Each row below holds a small network's activations on one input, seen along a few directions.
In each table, some parts of the input vary, and every possible input appears once, in random order.
Descriptions start from the smaller parts, as in this example, which fits no table here: one of 8 places around a ring, together with either a single point or one of 11 places along a line or (one of 3 separate values, together with one of 4 places along a line).
Shared parts are said once, and a part with two or three values counts as separate values.

Other details of the inputs vary at random and push rows far along two fixed directions, the same in every table; ignore that.

A family of inputs:
r1: [ 10   6  -2 -17 -12  11 -11  -5  26 -22 -21  -7]
r2: [ 23   1  -6   6  13   2  30 -12   6 -53   7  12]
r3: [ 25  16   2 -71  12  23 -80  31   9   5 -52  -5]
r4: [-26 -38  -2  -3 -12 -48   1  14 -55  41  34  12]
r5: [  4  20  -3  49   7   9  47 -23  37 -35  12   5]
r6: [  8  10   1  39  26   5  26 -33  16 -43   2  -4]
r7: [ 12  -1  -4  36  -4   9  55 -30  25 -13  12  15]
r8: [-42 -27  11   4 -46 -21  12  19 -38  76  39  -8]
r9: [ 15  34  -9 -49  28  16 -81  34  11  13 -60  -4]
r10: [ -2  20   1 -59 -22  29 -55  19  10   9 -51 -15]
r11: [ 10  14 -14  12  21  -9   6  -3  -3 -34  -6  12]
r12: [-23 -37  11   5 -10 -30   3  26 -40  73  56   5]
r13: [-28 -39  16  -8 -15 -36 -12   6 -39  23  35 -26]
r14: [ 11  -9  -1  14  17   6  15 -31   3 -16 -11   6]
r15: [  3  32  -1  41  -3  34  44 -13  31 -24   5   3]
Each input here is: one of 3 separate values, together with either a single point or one of 4 places along a line.
- The inputs of r10 and r15 match in every part but the choice among 3 separate values. If r3 is changed in the same way as r10 into r15, which row does it become? => r9
- Change only the place on the line of 4 in r10. List by row number the other rows that result. => r1, r2, r13
- Change only the choice among 3 separate values in r13. List by row number the other rows that result. => r6, r14
- Change only the place on the line of 4 in r4. List by row number the other rows that result. => r7, r8, r14

A family of inputs:
r16: [  9  -6  -6  20   4 -11  26 -12  -6 -26  21   0]
r17: [ 25  12 -12 -45  29  18 -46   9   5 -15 -54   9]
r18: [ 11  20 -21 -48  14  10 -59  -6   6 -12 -87  15]
r19: [ -9  -2   9 -40 -13   2 -43   7 -13  14 -25  -9]
r20: [-20  -5   3 -12 -20  -7  -2   6  -6  10   6 -10]
r21: [  0  -9   7  29  -3  15  32 -18   6  -6  19  -7]
r22: [  9  13  -1 -41  -4  21 -53  15   9   2 -42   0]
r23: [-21   2   8  -4 -11  -7 -12   7 -15  11   7 -10]
r24: [ 27  23  -6 -17   9  32  -2 -11  33 -15 -44   6]
r25: [ -9  -6   0  16   3 -28   2  -4  -9  -7  15  -9]
r26: [ -1  16  -6 -32   1  14 -36   7  14   3 -52 -16]
r27: [  8   4 -12 -47  12  -6 -51  21 -19   3 -38  -2]
r28: [  8   4   8  39  -5  17  43 -14  16 -24  36  10]
r29: [-27 -28  13   0 -25 -22  11   7 -21  39  24 -17]
r30: [ 21  19  -8 -17  31  11 -33 -11  26 -34 -48   2]
r31: [  1  -9  -3 -59   1 -21 -74  10 -16  13 -49 -14]
r32: [-26 -34   5  21 -13 -46  13  -1 -31  20  52 -13]
r33: [-27 -29  12  23   3 -36  15  11 -31  29  58  -1]
r34: [ 33  32  -5  49  14  47  79 -45  57 -86   1  14]
r35: [ 27  16  -4   6   2  28  22  -9  33 -19 -15  14]
r36: [ -3   8   5  -4  -7   8 -15   9   3   2   0   0]
r37: [ 21   6  -5  50  19   4  54 -37  25 -60  20   5]
r38: [-30 -38   5  20 -22 -44  27  -6 -44  34  41  12]
r39: [ 25   9 -11 -59  17   7 -57  14  -9  -9 -61   2]
r40: [-12 -24   4 -14   2 -26 -27   5 -16  21   6  -5]
r41: [ 16  31 -10 -10   6  23 -12   6  31 -10 -37   8]
r42: [  4  10   6  34  -1  21  42 -23  15 -36  21   2]
r43: [-19 -33  10   2   3 -30  -3  11 -29  33  38   1]
r44: [-28 -22   8   6   1 -38   3  27 -44  37  47  -1]
r45: [ 21   7  -4  43  -1  25  64 -19  36 -26  25  17]
r46: [-21 -20   6  12 -24 -16   4  18 -23  50  44  -1]
r47: [  7   8  -6 -46  21  -4 -68   5   7  -4 -55  -5]
r48: [-24 -19   3   2 -22 -19  10  13 -17  48  32  -8]
r49: [ -4 -13  10  19 -16  -4  19   6  -8  30  36   6]
r50: [-17 -13   2 -11 -15  -5  -4   5  -5  22  -2 -16]
r51: [-19 -19  12  43 -12  -5  43 -10 -11  13  50 -11]
r52: [-16 -13  10   5 -19  -3   9  -3 -13   8  26  -6]
r53: [  1  23  -6 -18   2   9 -19   9  13  10 -32  -4]
r54: [ -9   3   7  28 -13  -2  36   4   9  -7  33   1]
r55: [ -5   5  -9  27   6  -9  24 -17  -4 -17  -4  20]
r56: [ 14  14 -14 -47  18   2 -52  21 -12  -8 -49  -1]
r57: [ 40  31  -1  51  20  57  71 -52  55 -89   1  16]
r58: [ 24   4 -12  45  16  20  62 -46  24 -54   1  30]
r59: [ 15  -2  -7 -33   3  -8 -31   2 -10 -10 -30  -5]
r60: [ -7  -8   0 -38  16 -15 -54  19 -14  22 -21  -2]
r61: [ -8   1   0  -5  -7   7   1  -1   9   3 -12 -11]
r62: [-29 -22  11  10   5 -38  -4  18 -31  33  39  -2]
r63: [ -4  -8   9   7 -10  -1   9   2 -11  32  19  -1]
r64: [ 21  29 -11 -33   8  29 -49  10  22   2 -54   6]
r65: [-24 -10   6  12 -21 -17  -2  21 -22  48  38  -2]
r66: [-18 -36  12  -2  -3 -33   7  19 -45  40  48   3]
r67: [ 15  21  -8 -41   8  26 -52   6  12  12 -56  -3]
r68: [-14  -1  10  14 -14  -5   3  13  -9  14  29  -1]
r69: [-14  -5   0   8 -13  -7  15   6  -2  29  20  -4]
r70: [ -8  14  -3 -24  -1   6 -29   9   9   6 -41 -16]
r71: [ -2  -7   4  18 -17   4  32   1  10  -5  31   3]
r72: [-14  -9   1  18 -20 -10  24  11  -1  29  37   2]
r73: [-34 -15  11  12 -16 -21  -4  12 -27  41  26 -21]
r74: [-25 -28   7   4   0 -36   4  25 -44  37  49  -1]
r75: [-12  -7   6  17  12 -25   0  -2  -5  -1  18  -4]
r76: [  2  16  -5 -42  -7  13 -45  18  15   2 -41  -3]
r77: [ 19   4   0 -51  27   6 -59   8   3  -1 -55   5]
r78: [-29 -14   9   2 -28 -23   3  23 -17  32  37  -7]
r79: [ 17  28 -11 -10   3  25 -11   4  31 -10 -34   7]
r80: [ -7 -22  -4 -12 -10 -28 -13   8 -29  12  14  -8]
r81: [ 18  28  -9 -35  13  29 -48   4  17   5 -58  -2]
r82: [-26 -12   9  29 -21 -23  15  18 -23  47  54  -2]
r83: [  8  -2  -6  21   4 -12  25 -10  -6 -27  19  -1]
r84: [ 41  32 -19  47  32  41  62 -55  47 -88 -33  36]
r85: [  5  14   0  -8   6  21 -19  -5  12  -5 -33 -11]
r86: [-23 -23  14  -4 -31 -22   5  20 -19  34  36  -6]
r87: [ 19  25  -1  50   8  31  75 -35  42 -67  14  10]
r88: [ 29  14   3  43   4  37  81 -43  43 -68  15  13]
r89: [ 11  24  -6 -16   9  23 -28   1  14   5 -36  -3]
r90: [ -4 -23  -1   9  -3 -23   5 -10 -10  -3  21  -7]
r91: [-14  -3   0 -34 -18  -1 -27  10  -4  12 -19 -10]
r92: [  3 -16  -5   1   3 -12  11   6 -23  -1  21   4]
r93: [ 36  23 -12  45  24  17  55 -32  27 -74   3  10]
r94: [-24 -31  19  25 -21 -17  27  -2 -27  36  47 -14]
r95: [ 17  19  -4  44   7  26  63 -23  35 -27  16   9]
r96: [  7   9  -8 -16  14  -8 -18  15 -15  -9 -15   0]
r97: [ -7 -12  15   5 -19  -4   5   7 -10  15  27   0]
r98: [ 31  16 -10  -4  36  24   4  -8  17 -39 -26  16]
r99: [  3  -9   3 -43  11 -14 -59   6  -6  12 -38  -6]
r100: [ 21  35  -7 -10  18  32 -21  -4  25 -11 -45   2]
- The inputs of r38 and r84 match in every part but one. If r97 is changed in the same way as r38 into r84, which row does it become? => r36
- The inputs of r23 and r19 match in every part but one. If r93 is changed in the same way as r23 into r19, which row does it become? => r59
- The inputs of r75 and r40 match in every part but one. If r25 is changed in the same way as r75 into r40, which row does it become? => r90
- Describe the family of inputs behind these rows. => one of 5 places along a line, together with either a single point or one of 6 places around a ring or (one of 2 separate values, together with one of 5 places around a ring)
- Change only the place on the ring of 5 in r86. List by row number the other rows that result. => r24, r29, r35, r88
- Change only the place on the ring of 5 in r89. List by row number the other rows that result. => r36, r42, r65, r85
- Change only the place on the line of 5 in r54. List by row number the other rows that result. => r71, r76, r78, r86
- Change only the place on the line of 5 in r50. List by row number the other rows that result. => r26, r29, r61, r70

A family of inputs:
r101: [ 40  13 -11 -43  48  28 -20   3  16 -33 -61  13]
r102: [-10  -8  17 -35 -13   1 -48  11  -6  26  -6 -10]
r103: [ 32  13 -20  -9  29   7 -25 -19  20 -12 -55  23]
r104: [ 21  21 -14 -14  35   7 -34 -20  -2 -36 -53 -15]
r105: [  1 -14   1 -20   6 -15 -25  11 -43   3   8 -11]
r106: [ -8 -12   2  17 -12   5  23 -25  14  -3   1 -16]
r107: [ -7  18  -8 -60 -21   1 -49  38 -12  41 -39  -8]
r108: [-30 -10   3 -16 -23 -21 -18  50 -29  67  39 -12]
r109: [  0  19  -2   8 -18  14  28   2   5   2  10  10]
r110: [ 20  30   5  -2  16  29 -21   3  33 -17 -30   1]
r111: [-39  -2   5 -15 -38 -19 -21  29 -34  53  18   0]
r112: [  0  -4  -3 -81  24  -7 -84  33 -27  27 -61   2]
r113: [17 -9 14  4 -2 15 23 -5 20 -6 26 -8]
r114: [ 17  29   3   2  17  26 -21   0  34 -16 -34  -4]
r115: [  8 -32   6  52   5 -17  71  -9 -34 -19  81  -8]
r116: [-44 -36  16  23 -53 -27  39   8 -43  45  62   0]
r117: [ 14  10   7  11  14  22   4 -26  39 -24 -19 -13]
r118: [ 14  -2  -2   8 -20  19  45  -6  11 -11   3   1]
r119: [-37 -24  18  46 -18 -38  25  14 -20  50  70 -21]
r120: [-21 -31   5 -65 -34 -15 -57  33 -27  60 -12 -27]
r121: [ 11  12 -12   5  18 -15   1 -17  19 -60 -19   2]
r122: [-15 -25   8 -18 -29  -3  -5   4 -11  26  18 -12]
r123: [  9  19 -12  -4  -4  23   1 -20  26 -18 -58  -7]
r124: [ 14   5   1 -16  -7  35  -6 -19  25 -27 -28   4]
r125: [  7  27  -2  36   6  33  32  -2  27 -23  21  16]
r126: [-38 -23   0 -30  15 -46 -45  16 -42  53 -13 -14]
r127: [ -4  -4  13 -58 -10   2 -63  20  -3  32 -23 -17]
r128: [  7  16  -6  10  -9  25  24 -24  23 -24 -32   3]
r129: [ 12   2  14  39   7  21  42 -32  35 -30  20  -3]
r130: [  9   5   0 -13  35   6 -13  -8  -1 -19 -33  15]
r131: [ 39  -3 -15 -13  20   3  -1   0   7   1 -18  25]
r132: [-29 -34  10   2 -13 -39 -17  16 -69  27  48 -11]
r133: [ 32  17   6   8  10  28  13  10  30 -17   5  -1]
r134: [ 11  -2 -17   1  17 -18 -14 -15   1  17 -23  11]
r135: [ 22  10  -4   8  25  12  -2 -20  -7 -46 -15   0]
r136: [ 15  27  -5  30   8  33  39   2  30 -20  23  11]
r137: [ 25  -3 -10  20  13 -12  49  -8  17 -64  26   7]
r138: [-19   7   2  48  -7   3  42   7   4  12  52   4]
r139: [ 19  19  -8 -24  48  17 -29 -16  16 -32 -67  12]
r140: [-21 -23   0  59  -2 -52  63 -21  -8 -28  67  -5]
r141: [  5  33  -5  22  -6  25  34 -14  23 -22  -9  13]
r142: [-18 -26  -6 -27  -8 -43 -49  20 -41  64  -4  11]
r143: [-16  21  -4   3 -14   2   1   2   3  14 -13   0]
r144: [-31 -24   0 -34 -17 -52 -51  32 -40  12  10  -3]
r145: [ 12   3  15  47   0  13  52   1  16 -10  57   3]
r146: [  3  38 -16   6  18  24 -15   4  33  -7 -38  -5]
r147: [ 17  -4   6  37  32  18  53 -25   6 -46  21  32]
r148: [-20 -27   8  47   3 -34  37 -15 -44  -1  63 -13]
r149: [ 37   9 -17 -16  23  19 -28 -10  15 -18 -48  36]
r150: [ 20  18  -7 -22 -12  34   2  -7  21 -20 -43   6]
r151: [-17 -50   4  30 -17 -49  37  10 -46  59  80  19]
r152: [  5  39 -15  -4   4  22  -6  -9  28 -10 -54  -3]
r153: [-43 -20   7 -27 -43 -26 -29  22 -38  58  -1 -13]
r154: [  9  -5   7  39  -9  26  59 -39  28 -35  22   5]
r155: [-34 -15  -5 -62 -13 -58 -85  37 -39  23 -23 -14]
r156: [  6  38 -12  -1  15  29 -21   7  31 -11 -40   0]
r157: [-21 -32  13  57 -25  -7  74 -30   1   3  67  -7]
r158: [  8  -6  -7   2   3 -21  16  -1   1 -44  21   6]
r159: [-14  -5  17   7 -12  -5 -14  25 -10  28  31  -3]
r160: [ -1  -1  15  -6  -5   8 -12  -7  12   4   2  -9]
- Describe the family of inputs behind these rows. => one of 6 places along a line, together with either one of 4 places along a line or one of 6 places around a ring
- The inputs of r114 and r145 match in every part but the place on the line of 6. If r139 is changed in the same way as r114 into r145, which row does it become? => r112
- The inputs of r126 and r101 match in every part but the place on the line of 6. If r134 is changed in the same way as r126 into r101, which row does it become? => r131
- Change only the place on the ring of 6 in r122. List by row number the other rows that result. => r109, r127, r136, r145, r150
- Start at r137 and move only the place on the line of 6, one step at a time. The first step leads to r158. Which rows follow, in order? => r144, r155, r121, r140
- Change only the place on the ring of 6 in r160. List by row number the other rows that result. => r110, r138, r141, r153, r154
- List by row number the other rows that have the place on the line of 6 in common with r149. => r102, r111, r116, r124, r125, r132, r144, r147, r159
- Start at r142 and move only the place on the line of 4, one step at a time. The first step leads to r130. Which rows follow, in order? => r135, r155

A family of inputs:
r161: [ -1 -17   9  24  17 -24  11  11 -20   6  52  -9]
r162: [-13 -13  19  29   4 -13   8   3   2  20  48  -9]
r163: [ -5  13  -4 -11 -14  -2 -10   2  30  -4 -23 -10]
r164: [-27 -12  12  12 -22 -12  10  -4 -31  -1  29 -20]
r165: [ 27  -6  -1 -22 -14  15   2 -11  15 -36 -12   3]
r166: [-12  -9   0 -55 -21   5 -52   5  -8  40 -58 -18]
r167: [-11 -35   4  10  -6 -18  34  -6 -39  11  38  13]
r168: [-10   2   1 -31  14  -7 -42  10 -29  -3 -24  -9]
r169: [-28 -19  23  28 -23 -15  29   0   3  14  62 -28]
r170: [ -6 -11  -6  27   8 -38  19  13 -15  14  41   9]
r171: [-32   0   8 -29 -17  -3 -46  10 -15  34 -26 -35]
r172: [  9 -25   2 -10   2 -12  12   7 -12  -7  24  12]
r173: [ 23  -1   0 -10  -8  27  15 -20  39 -21 -13  -4]
r174: [-13 -27   8  23  -7  -7  23 -15 -13  40  26   9]
r175: [  2  15 -18  -5  22 -13 -24   2 -10   5 -33   9]
r176: [  7  24 -12  27  18  13   7 -23  29 -10 -34  15]
r177: [  0   5   6 -34 -10   2 -40  10   3 -23 -15 -21]
r178: [-12 -16  -1  16  -2 -37  24  14 -15  -2  41  10]
r179: [-16   5 -15 -25   5 -22 -32  12 -24   5 -33   5]
r180: [ 29  46   8  29  12  70  31   8  37 -37   8   4]
r181: [  6  23 -14  15  -6  13  22 -26  17 -48 -29   6]
r182: [-14 -30   6   7 -29  -9  30 -14 -29   8  27   1]
r183: [-10  10  -7 -38   5 -19 -70  24  10  38 -44  -1]
r184: [ 22  19  -4  14  39  18   4 -17   5 -35 -16   2]
r185: [-25  -9  14  35   4 -10  11  -8 -14  29  32  -9]
r186: [ 19  55 -20  29   1  44  39  10  39 -20  -3  27]
r187: [ 23  -2   0 -14  13  16 -17  -6  27   6 -22  11]
r188: [-35   5  -7 -24 -23 -16 -36   9  -8  38 -40 -18]
r189: [ 15  19 -10   7  -7   6  17 -12  30 -51 -11   5]
r190: [ -3  -3   3 -35  12 -12 -44  24 -14  -6  -8  -9]
r191: [ -3 -27   0  10   5 -18  14  -4 -36  29  26   9]
r192: [ 45  26   4   1  -2  66  44   1  33 -10  -3  33]
r193: [ 44  -3  -8  -1  30  14   9  -8  14 -25  -8  18]
- The inputs of r166 and r188 match in every part but one. If r165 is changed in the same way as r166 into r188, which row does it become? => r189
- Describe the family of inputs behind these rows. => one of 3 separate values, together with either a single point or (one of 2 separate values, together with one of 5 places around a ring)
- Change only the choice among 3 separate values in r172. List by row number the other rows that result. => r178, r190
